Each row below holds a small network's activations on one input, seen along a few directions.
In each table, some parts of the input vary, and every possible input appears once, in random order.
Descriptions start from the smaller parts, as in this example, which fits no table here: one of 5 places around a ring, together with either a single point or one of 11 places around a ring or (one of 2 separate values, together with one of 6 places along a line).
Shared parts are said once, and a part with two or three values counts as separate values.

A family of inputs:
row 1: [-18  23 -18  25   9 -22  30   1 -44  13   1]
row 2: [-24   1  -6  31  18 -42  40   8  -3  35   6]
row 3: [ 22   6  23  14 -24   9 -23   3  17 -26  24]
row 4: [ 21   8  26  10 -12  34 -12  -2  28  -6  32]
row 5: [ -17  -72  -27  -69   28    8    4  -42   15   25 -119]
row 6: [  2  -8   2  20  24  21  28  43 -15  18   2]
row 7: [  0  19 -39  23  19 -19  12  32 -44 -14  -1]
row 8: [ 13  13  33 -28 -16  26 -35  18   9 -11  39]
row 9: [ 18  31 -19  12 -24  -7 -26 -12  -1 -38  30]
row 10: [  3  -8   1  24  15  -4  18  49 -25  -3  -6]
row 11: [ -5  36   3  16 -31  -9  -9 -41  -1 -13  32]
row 12: [ -5  -3  10 -18  22  13   7  63 -34  12  10]
row 13: [  0 -58  -5 -82  -9  20 -30 -83  59  -3 -88]
row 14: [-11  13  15  22 -18 -28  -2 -36  40   9  38]
Changing only one part turns row 13 into row 5. The same change can be made to row 14. Which row results? -> row 2
What is each input in this table made of? -> one of 2 separate values, together with either a single point or one of 6 places along a line
Which other rows does row 4 become when the choice among 2 separate values takes its other values? List them by row number. -> row 6
Which other rows does row 8 become when the choice among 2 separate values takes its other values? List them by row number. -> row 12

A family of inputs:
row 15: [  2  16   1  45 -15 -15   0  -2  16 -15  38]
row 16: [ 17 -39  -7 -61   4  52 -30 -47  25 -17 -66]
row 17: [ -5 -49  15 -67 -15   6 -20 -70  60  10 -44]
row 18: [-33 -46 -14 -45  15  -3  20 -53  24  52 -78]
row 19: [-15  15 -14   8  27   4  24  50 -49  22  27]
row 20: [  8  29   9  36 -22  18 -12 -20  26 -12  49]
row 21: [  0  27 -26  36  23 -17  32  16 -27  21  23]
row 22: [ 22   0  39   9 -17  27  -5  46   1  -8  31]
row 23: [-14  16  -7   1  20  -6  17  55 -35   2  27]
row 24: [ -5 -48 -33 -48  21  13   6 -16   2  -3 -95]
row 25: [  3  30  11  12 -42 -14 -14 -22 -10 -24  33]
row 26: [ 17  26  -6  24  -2 -19  -6   9   7 -12  36]
row 27: [ 23  40   1  15  -8  14 -19  -9  16  -8  47]
row 28: [ 21  28  -4  14 -18  -6 -13   3  15 -14  48]
row 29: [  5  42  16  13 -32   6 -20 -34  -9 -17  32]
row 30: [ -2  29   8  23 -27 -27  -8 -16 -18 -21  20]
row 31: [  1  28 -20  29  17 -26  25  20 -12   1  23]
row 32: [  7  17   3  35 -32  -2  -7  -9  25 -18  50]
row 33: [-15  16 -18  57  10 -13  39   4 -19  17  26]
row 34: [-10  25  -2  27 -14 -40  -4  -6 -29  -9  11]
row 35: [ -4 -38  21 -66  -4  26 -24 -81  59  16 -45]
row 36: [-13  17 -12  50   4 -22  32   8  -4  -3  26]
row 37: [  3  -2  23  24  18   5  30  61 -25   6  10]
row 38: [  2  -4  16  31  25  14  38  57 -39  26  10]
row 39: [  7  29  16 -14  -4  36 -24  28  -8  -7  49]
row 40: [-18  30 -14  34  -2 -24  30 -11 -50  12   8]
row 41: [-17  31  -7  27  -9 -34  22  -6 -36  -8   8]
row 42: [18 -2 36 20 -1 13  1 51 -7 -6 20]
row 43: [  5  17  11 -15 -14  16 -19  39  -9 -14  51]
row 44: [ 16 -50 -13 -62  -6  31 -26 -36  25 -22 -66]
row 45: [-29 -45  -7 -52  11 -13  12 -51  37  31 -74]
row 46: [  1  16   7  -4   1   3 -13  45 -17 -11  39]
row 47: [-20 -52  -1 -52   7 -19 -12 -52  44  27 -69]
row 48: [  9  22 -15  28  12 -32  -1  19  -5   0  27]
row 49: [  2 -53 -28 -48  17   7 -18 -18   9  -6 -90]
row 50: [ -7  11  -2   0  15 -11 -10  55 -30   1  30]
row 51: [ 23  11  44  10  -6  47 -10  34   2  -2  30]
row 52: [ -6  12  -7  49   0 -28   6   8   3  -4  29]
row 53: [-11 -49  10 -56  -3  -6 -16 -63  54  14 -59]
row 54: [ 11 -50 -18 -52   7  19 -22 -29  19 -18 -80]
row 55: [ -6 -48 -41 -42  24  23  13 -18 -12  17 -99]
row 56: [ 10  -7  27  24  13   0   5  61 -19   6  12]
What is each input in this table made of? -> one of 6 places along a line, together with either one of 2 separate values or one of 5 places along a line
Changing only the place on the line of 6 turns row 30 into row 34. The same change can be made to row 46. Which row results? -> row 50
Changing only the place on the line of 6 turns row 52 into row 15. The same change can be made to row 56. Which row results? -> row 42
Which other rows agree with row 24 in the place on the line of 6? List them by row number. -> row 23, row 31, row 36, row 37, row 41, row 45
Which other rows does row 27 become when the place on the line of 6 takes its other values? List them by row number. -> row 21, row 26, row 28, row 31, row 48
A walk changes only the place on the line of 5. It starts at row 29 and steps to row 20. List the rest of the walk in order. -> row 27, row 39, row 51

A family of inputs:
row 57: [  0 -26  16 -55 -10  52 -30 -31  24  -7 -24]
row 58: [ 15 -16 -28 -40  -3   3 -25 -44  22 -38 -45]
row 59: [  9   0 -17  29  41   6  30 101 -83   1   9]
row 60: [-17  54  -4  45  -1 -40  17  -2 -41   4  36]
row 61: [ 36  43  12  40 -30   9 -31  17  -8 -32  59]
row 62: [ 11  21  46  14 -12   7   9  49  -1   2  62]
row 63: [  5 -42  35 -57  -6  24  -7 -13  37  11 -33]
row 64: [ -3  18  29  25  13 -12   5  47   8  27  64]
row 65: [ 30 -17   1 -33 -23  24 -46 -45  30 -23 -36]
row 66: [ -2 -39 -30 -46  43  29  11  43 -34   8 -93]
row 67: [-18 -27 -37 -43 -12 -21 -16 -42   3 -10 -51]
row 68: [-10 -44  17 -44  20   3 -11 -14  47  37 -32]
row 69: [-22 -12 -16 -28   6 -25   2 -63  -4  14 -57]
row 70: [-15 -54   9  -1   8  -3  16 -35  47  22 -54]
row 71: [  8  37  24  17 -16  38 -15  29 -13 -15  71]
row 72: [-15 -29 -22 -17   7  -6  28 -60  24  34 -50]
row 73: [-13  39 -26  32 -18 -36  -2  19 -35 -21  41]
row 74: [ 21  47 -18  34 -11 -12 -11  17 -17 -48  48]
row 75: [-10  38 -11  56   1 -21  43   2 -14  23  43]
row 76: [ -9  10  20  71   1 -19  31  27  10  11  41]
Changing only one part turns row 74 into row 58. The same change can be made to row 76. Which row results? -> row 70
What is each input in this table made of? -> one of 2 separate values, together with either a single point or one of 9 places around a ring

A family of inputs:
row 77: [  1  14 -15   9 -16 -24 -16 -21  -1 -24   7]
row 78: [ 15  59  23  78  -8  -4  12  68 -25 -10 106]
row 79: [ -5 -15 -23  11  18  -1  23   8  -5   9 -23]
row 80: [  5 -28   5   7   7  11  10  14   5   2 -27]
row 81: [  9 -10   7 -30  12  19 -17  23   1   0  -6]
row 82: [ -7   8 -11   9   3  -1  13 -31   3  13  -5]
row 83: [ -2  -4  15 -34  -6  19 -15   4   4   2  12]
row 84: [-13 -12  24 -10  -4  -3   7  -5   9  15  -1]
row 85: [  5 -10  12   5 -16 -12 -10 -27  36  -7  -4]
row 86: [  0  21 -10   9 -10  -2  -3 -19 -21  -9   0]
row 87: [-24   1  -5  -4   6 -14  17  -9  -2  23   4]
row 88: [-17  14  -2  -5  -7 -15   2   4 -25   0   8]
row 89: [ -6   3 -16  10  -4 -23   1 -32  25   0   1]
row 90: [-10  -6 -14  -1  24 -14  16   9  -6  23 -13]
row 91: [ 14 -18  -2 -17   7  32  -9  21   2 -14 -17]
row 92: [ 16  -2   3 -19 -18  10 -31 -19  30 -21   9]
row 93: [  4  -5  17   3  -9  11   2 -26  14   6 -10]
row 94: [  4  -2 -20   9   7  -3  10  19 -30 -16 -19]
row 95: [ -2   7 -11  -4  12 -16   3  22 -29  -1  -8]
row 96: [ -1 -20  14  -6  13  -2   3  14   5  16 -16]
row 97: [ 13   5   8 -20 -11  32 -19 -17   9  -8   2]
What is each input in this table made of? -> either a single point or (one of 4 places along a line, together with one of 5 places along a line)
Which other rows does row 90 become when the place on the line of 5 takes its other values? List them by row number. -> row 79, row 82, row 87, row 89
